Each row below holds a small network's activations on one input, seen along a few directions.
In each table, some parts of the input vary, and every possible input appears once, in random order.
A made-up example of a description, with smaller parts first: ring(5) and (point or line(9) or (values(3) and line(4))).
Shared parts are said once, and a part with two or three values counts as separate values.

Other details of the inputs vary at random and push rows far along two fixed directions, the same in every table; ignore that.

Table:
row 1: [ 0.14 -0.03 -1.09 -0.72 -0.73  2.89  1.85 -0.45  3.49  0.39  2.73  1.75]
row 2: [ 2.42 -0.58  0.73  1.68  0.33  2.51  0.05 -0.76  1.31  0.06  4.30  2.46]
row 3: [-8.99  7.90  0.40 -4.99 -2.23  1.13 -0.39  0.96  3.72 -3.67 -5.22 -1.98]
row 4: [ 1.14  0.46  2.39  1.95  0.89 -2.81 -1.61 -0.01 -5.20  2.00 -1.12  0.63]
row 5: [ 3.37 -3.20 -1.14  1.10  0.42  2.87  2.20 -1.07  1.51  3.70  5.18  3.35]
row 6: [-2.32  2.26 -3.08 -0.08 -0.72  1.39 -0.81  1.23  3.57 -3.68 -2.40 -0.72]
row 7: [-2.03  2.97  0.11 -0.54 -0.18  3.21  0.06  0.00  3.14 -0.83  1.86  1.65]
row 8: [-4.55  6.10  0.65 -1.69 -1.23  2.03 -1.09  0.59  2.89 -4.74 -1.24 -0.26]
row 9: [-2.32  3.90 -0.44  0.30  0.42  2.94 -0.06  0.37  1.89  0.02  1.95  2.37]
row 10: [-0.14  1.61 -3.31  2.09  0.26  1.99 -1.14  2.06  2.61 -4.73 -1.20  0.24]
row 11: [-8.43  8.95  2.02 -3.81 -1.44  0.30 -1.19  0.59  2.41 -4.29 -4.39 -1.43]
row 12: [-4.03  5.93  0.20 -0.49 -1.13  1.61 -1.40  0.91  2.86 -5.65 -1.94 -0.83]
row 13: [ 3.60 -3.86 -0.88  0.91 -0.01  3.01  2.00 -1.05  2.32  3.17  5.03  2.78]
row 14: [ 0.62  1.68 -0.60  1.88  1.32  2.33 -0.45  0.61  0.54  1.08  2.85  2.81]
row 15: [ 1.20  2.10  0.92  2.48  0.99  2.03 -0.80 -0.25 -0.40 -0.37  3.49  2.80]
row 16: [ 0.35  1.27  0.19  0.85  0.49  2.52  0.34 -0.51  1.25  0.46  3.38  2.64]
row 17: [-1.51 -4.44  1.48 -3.84 -2.63 -6.71  1.01 -0.72 -2.41  3.02 -7.91 -4.73]
row 18: [-1.65 -1.55  5.35 -3.02 -1.18 -6.74 -0.07 -1.96 -5.80  4.42 -5.43 -2.54]
row 19: [ 2.30 -4.19  0.31 -1.06  3.80 -2.77  0.21 -0.31 -5.49  1.54  2.74 -3.89]
row 20: [ 2.48 -5.83  3.40 -1.19 -1.85 -7.75 -0.09 -1.42 -5.36  2.10 -6.31 -4.28]
row 21: [-6.63  7.96 -0.77 -0.81 -0.45 -0.45 -3.05  2.69  1.33 -7.46 -7.48 -2.60]
row 22: [ 5.95 -4.73 -3.18  3.69  0.18  1.46  0.12 -0.06  1.52 -1.23  2.80  1.28]
row 23: [-0.91 -2.18 -0.58 -2.77  3.39 -2.05  0.45  0.27 -3.65  1.31  1.37 -4.34]
row 24: [ 4.27 -3.43  0.08  1.89  0.28  2.45  1.05 -1.13  1.30  1.99  5.39  2.83]
row 25: [ 1.05 -0.18 -2.55  1.97  1.09  2.73  0.72  0.89  0.77  3.08  3.34  3.36]
row 26: [ 1.96  1.54  1.99  2.13  0.58  2.17 -1.05 -0.69  0.21 -1.78  3.43  2.09]
row 27: [ 0.00  1.05 -0.30  0.35  0.35  2.80  0.82 -0.46  1.77  1.06  3.20  2.61]
row 28: [ 1.21 -1.78  2.48 -0.91 -1.45 -2.24  0.07 -1.18 -1.71  0.09 -1.21 -1.11]
row 29: [ 4.28 -4.50 -1.65  0.79 -0.85  2.69  2.13 -0.88  2.56  1.31  4.63  2.05]
row 30: [-4.20  5.13 -2.41 -0.29 -0.68  1.45 -1.82  1.60  3.59 -5.61 -3.49 -1.10]
row 31: [-2.34 -2.78  2.37 -4.69  2.57 -6.85 -0.12 -0.39 -7.41  2.70 -3.42 -7.08]
row 32: [ 2.64 -0.64 -1.46  1.24  4.85  1.92 -0.52  0.58 -2.47 -2.20  6.58 -1.45]
row 33: [-8.32  8.34  1.37 -4.03 -1.92  0.57 -1.35  0.87  2.71 -4.84 -4.86 -1.93]
row 34: [ 0.85 -0.93  3.70 -0.31 -0.47 -2.17 -0.53 -1.39 -2.43  1.33 -0.64 -0.34]
row 35: [-4.18  8.48  2.35  0.75  0.71  1.57 -2.57  0.58 -0.37 -3.79 -0.48  1.24]
row 36: [ 1.66 -1.29 -3.98  2.30  0.20  1.87 -0.18  1.71  2.65 -2.80 -0.09  0.62]
row 37: [ 1.93 -3.30  0.99  0.12  0.42 -2.16  0.75 -0.57 -2.82  5.62 -0.17  0.75]
row 38: [-1.96 -2.91  4.06 -4.62 -2.41 -6.44  1.40 -1.89 -3.49  4.36 -6.04 -3.44]
row 39: [ 4.36 -4.98 -2.61  1.50 -0.93  2.43  2.23 -0.49  3.14  0.96  3.85  1.48]
row 40: [ 4.93 -5.15 -3.06  2.26 -0.44  1.88  1.41 -0.03  2.81 -0.07  3.38  1.28]
row 41: [ 0.04  3.30  0.93  0.83 -0.50  2.38 -1.02 -0.05  1.51 -4.38  1.65  0.93]
row 42: [ 1.99 -2.99 -3.90  0.60 -0.84  2.72  1.79  0.50  4.41 -0.28  1.81  0.84]
row 43: [ 4.37 -5.76 -5.21  1.75 -0.44  2.39  1.88  0.18  3.74  1.05  2.24  1.20]
row 44: [ 2.78 -4.67 -4.13 -0.56  4.16  2.70  2.14  0.45 -0.14  2.10  7.21 -1.22]
row 45: [ 2.03 -4.34  5.94 -1.95 -1.63 -7.49  0.29 -2.57 -6.42  3.41 -4.44 -3.00]
row 46: [ 2.73 -0.29 -2.26  2.92  0.16  1.52 -1.16  0.51  1.61 -3.86  0.63  0.49]
row 47: [ 1.15 -7.29  0.02 -1.86 -1.67 -7.25  0.87 -0.06 -3.87  3.70 -7.94 -4.21]
row 48: [-1.24  3.67  0.57  0.69 -0.83  1.20 -1.20  0.39  1.63 -4.85 -0.71 -0.43]
row 49: [ 1.27 -6.13  3.29 -2.44 -2.56 -7.22  1.01 -1.77 -4.27  3.69 -5.75 -4.08]
row 50: [ 2.31 -6.80 -3.41 -0.38 -1.01 -2.08  1.96  0.64  0.34  2.87 -3.40 -1.47]
row 51: [ 3.31 -2.95 -1.43  1.74  0.60  2.73  1.89 -0.67  1.05  4.03  5.11  3.50]
row 52: [-4.65  8.32  0.55  1.20  1.10  1.43 -2.79  1.77 -0.57 -2.83 -1.10  1.49]
row 53: [-1.40 -3.80  2.93 -3.62 -2.82 -6.71  0.88 -1.27 -3.13  2.88 -7.09 -4.49]
row 54: [-8.92  7.44 -0.57 -4.28 -2.30  0.88 -0.30  1.35  4.31 -4.03 -6.01 -2.56]
row 55: [-0.08  1.26 -1.57  0.89  1.04  2.88  0.50  0.71  1.55  2.27  2.49  2.76]
row 56: [ 2.14  0.33  0.19  2.53  0.93  2.25 -0.06 -0.40  0.05  0.90  4.38  3.18]
row 57: [-0.64  1.79 -2.02  0.81 -0.60  2.13 -0.50  1.00  3.57 -4.06  0.12  0.12]
row 58: [-2.40  4.13  1.14 -0.77 -0.64  1.49 -0.38 -0.12  2.02 -2.84  0.43  0.64]
row 59: [ 3.66 -2.57 -2.22  3.15  1.34  2.17  0.80  0.42 -0.29  3.84  4.72  3.78]
row 60: [-1.23  4.53  0.05  1.68  1.36  2.40 -1.45  0.97  0.55 -0.87  1.76  2.44]
row 61: [ 3.44  1.13  0.71  3.88  1.92  1.94 -1.30  0.14 -1.47  0.04  3.99  3.20]
row 62: [ 0.91  0.11  2.64  0.92  0.76 -2.49 -1.12 -0.33 -3.96  2.47 -1.03  0.40]
row 63: [-2.39  5.31  1.96  0.31  0.45  1.51 -1.33 -0.16  0.17 -2.18  0.77  1.48]
row 64: [ 3.41 -2.57  3.80  1.08  0.25 -2.71 -0.14 -1.94 -4.45  2.65  0.76  0.64]
row 65: [-3.11 -3.33  1.36 -5.69  2.28 -6.34  0.77 -0.29 -6.30  3.88 -3.70 -7.15]
row 66: [-2.74  1.70 -4.24 -0.21 -0.46  1.76 -0.10  2.30  3.85 -3.15 -3.20 -0.60]
row 67: [ 0.58 -3.68  3.65 -0.76 -0.32 -7.41 -0.41 -0.88 -7.69  6.49 -4.90 -1.76]
row 68: [ 4.70 -5.55 -4.73  2.22 -0.30  2.11  1.41  0.14  3.25  0.47  2.43  1.23]
row 69: [ 1.73  0.06 -0.31  2.03  0.78  2.46  0.37 -0.33  0.61  1.48  4.27  3.16]
row 70: [-7.53  9.52  3.05 -2.82 -1.10 -0.07 -2.03  0.47  1.22 -5.42 -4.20 -1.41]
row 71: [ 1.52 -2.66  0.57  0.06 -1.18 -2.76 -0.17 -0.29 -0.93 -0.71 -2.63 -1.91]
row 72: [ 4.03 -2.36 -1.73  3.65  1.48  1.90  0.33  0.37 -0.82  3.24  4.89  3.80]
Description of these inputs: line(6) and (point or line(11)).
- Changing only the line(6) part turns row 68 into row 46. The same change can be made to row 7. Which row results? => row 26
- Which other rows agree with row 67 in the line(6) part? List them by row number. => row 2, row 8, row 18, row 30, row 31, row 36, row 49, row 56, row 57, row 58, row 60
- Which other rows does row 64 become when the line(6) part takes its other values? List them by row number. => row 5, row 16, row 18, row 27, row 63
- Which other rows does row 50 become when the line(11) part takes its other values? List them by row number. => row 1, row 3, row 5, row 13, row 25, row 42, row 43, row 51, row 54, row 55
- Which other rows does row 19 become when the line(6) part takes its other values? List them by row number. => row 23, row 31, row 32, row 44, row 65

Table:
row 73: [ 1.15  0.52 -4.57  1.75  0.97  4.83  0.25  1.40  4.66 -4.29  3.88  0.95]
row 74: [ 2.25 -0.25  0.08  1.89  2.20  1.16 -0.31 -0.02 -1.81  0.84  4.09  1.44]
row 75: [ 1.91 -2.16 -2.07  1.11 -0.39  1.54  1.10  0.18  1.74  1.21  1.67  1.60]
row 76: [-4.49  6.62  1.69 -0.61  1.13  0.11 -2.03  0.89 -1.31 -2.37 -1.29 -0.31]
row 77: [-2.53 -0.38  2.26 -2.27 -2.65 -4.57 -0.10 -0.50 -1.64  2.17 -7.22 -1.91]
row 78: [-4.61  4.25  1.95 -2.73 -0.22 -0.57 -0.49  0.04 -0.26 -0.84 -2.03 -1.35]
row 79: [ 4.15 -7.32  0.47  0.17 -1.55 -3.56  1.70 -1.34 -2.24  5.30 -1.63 -0.09]
row 80: [ 1.63 -1.36 -0.13  0.13  1.08  1.74  0.88 -0.59  0.36  1.30  3.98  0.98]
row 81: [ 1.61  0.27 -0.33  1.17  0.41  3.00  0.63 -0.38  1.63 -0.24  4.52  2.30]
row 82: [ 1.99  0.76 -3.44  2.78 -0.24  4.66 -0.20  1.09  5.13 -4.76  2.87  2.09]
row 83: [-2.67  0.56  0.34 -2.09 -1.56 -2.89 -0.54  0.38 -0.19 -2.00 -5.73 -3.25]
row 84: [-6.94  8.25 -2.78 -1.38  0.43  4.37 -1.08  2.21  5.08 -4.54 -1.00  0.30]
row 85: [ 4.04 -5.65  2.04  0.37  1.90 -3.72  0.53 -1.28 -5.91  5.24  1.42 -0.92]
row 86: [ 2.34 -1.05  0.70  1.13 -0.24  1.44  0.65 -0.92  0.59  0.80  3.22  2.04]
row 87: [-3.30  5.04  2.52 -0.36  0.52 -1.13 -1.96  0.32 -2.21 -1.25 -2.05 -0.35]
row 88: [ 4.37 -3.25  2.40  2.35  0.46 -2.01 -0.37 -1.24 -3.80  3.00  1.54  1.35]
row 89: [-2.64 -1.80  0.32 -3.57 -0.60 -4.76  0.00  0.11 -2.11  0.21 -6.12 -5.17]
row 90: [-3.90  1.12  0.30 -2.71 -1.04 -2.42  0.11  0.42 -0.45  1.04 -4.87 -2.10]
row 91: [ 2.19  0.44  0.45  1.96 -0.38  2.86  0.21 -0.74  2.03 -0.53  3.78  3.09]
row 92: [ 3.45 -4.63 -2.22  0.93 -0.22 -0.08  1.00 -0.02  0.72 -0.28  0.99 -0.70]
- Changing only one part turns row 90 into row 78. The same change can be made to row 79. Which row results? => row 86
- Describe the family of inputs behind these rows. => line(4) and line(5)
- Which other rows does row 73 become when the line(5) part takes its other values? List them by row number. => row 82, row 83, row 89, row 92
- Which other rows does row 77 become when the line(4) part takes its other values? List them by row number. => row 82, row 88, row 91

Table:
row 93: [-2.59 -0.61  1.67 -2.83 -1.87 -3.90  0.18 -0.45 -1.44  1.30 -5.87 -2.78]
row 94: [ 3.56 -3.83 -2.23  1.45  0.30  1.39  1.11 -0.03  1.25  0.60  2.86  0.84]
row 95: [-1.25  5.55 -2.16  1.94  2.10  5.82 -1.10  1.37  3.26 -4.12  4.99  2.65]
row 96: [ 2.25 -1.55  0.53  1.11  0.56  0.36  0.35 -0.62 -0.92  1.68  2.54  1.32]
row 97: [-2.19 -0.69  0.43 -2.48  0.31 -4.53 -0.75  0.52 -3.15 -0.99 -5.08 -4.91]
row 98: [ 4.78 -2.94 -1.06  2.84  1.53  2.44  0.71 -0.44  0.07  1.42  6.03  2.69]
row 99: [ 2.44 -3.11 -0.89  0.70 -1.07  0.44  1.08 -0.49  1.36  1.25  0.71  1.05]
row 100: [-8.53  9.47  2.83 -3.07 -1.14 -0.60 -2.04  0.78  0.48 -2.95 -5.51 -1.08]
row 101: [ 0.21  1.40  0.46  0.82  0.23  1.56 -0.13 -0.21  0.49  0.03  2.01  1.78]
row 102: [ 2.54 -3.07 -0.77  0.92 -1.42  0.43  1.04 -0.54  1.52  1.46  0.43  1.44]
row 103: [-6.57  6.74  3.29 -2.58 -1.56 -1.74 -1.43  0.16 -0.48 -1.05 -5.42 -0.78]
row 104: [ 3.85 -9.58  2.21 -1.85 -1.65 -7.32  1.86 -1.99 -5.18  6.57 -4.28 -3.25]
row 105: [ 2.70 -1.73 -0.31  1.53  2.51 -0.06 -0.50  0.16 -2.33 -0.29  2.99 -0.62]
row 106: [-1.20  3.96 -3.99  1.50  1.18  5.71 -0.39  1.80  5.07 -4.91  3.58  1.65]
- Changing only one part turns row 97 into row 105. The same change can be made to row 99. Which row results? => row 100
- Describe the family of inputs behind these rows. => values(2) and (point or line(6))
- Which other rows does row 103 become when the line(6) part takes its other values? List them by row number. => row 95, row 96, row 98, row 100, row 101
- Which other rows does row 103 become when the values(2) part takes its other values? List them by row number. => row 102
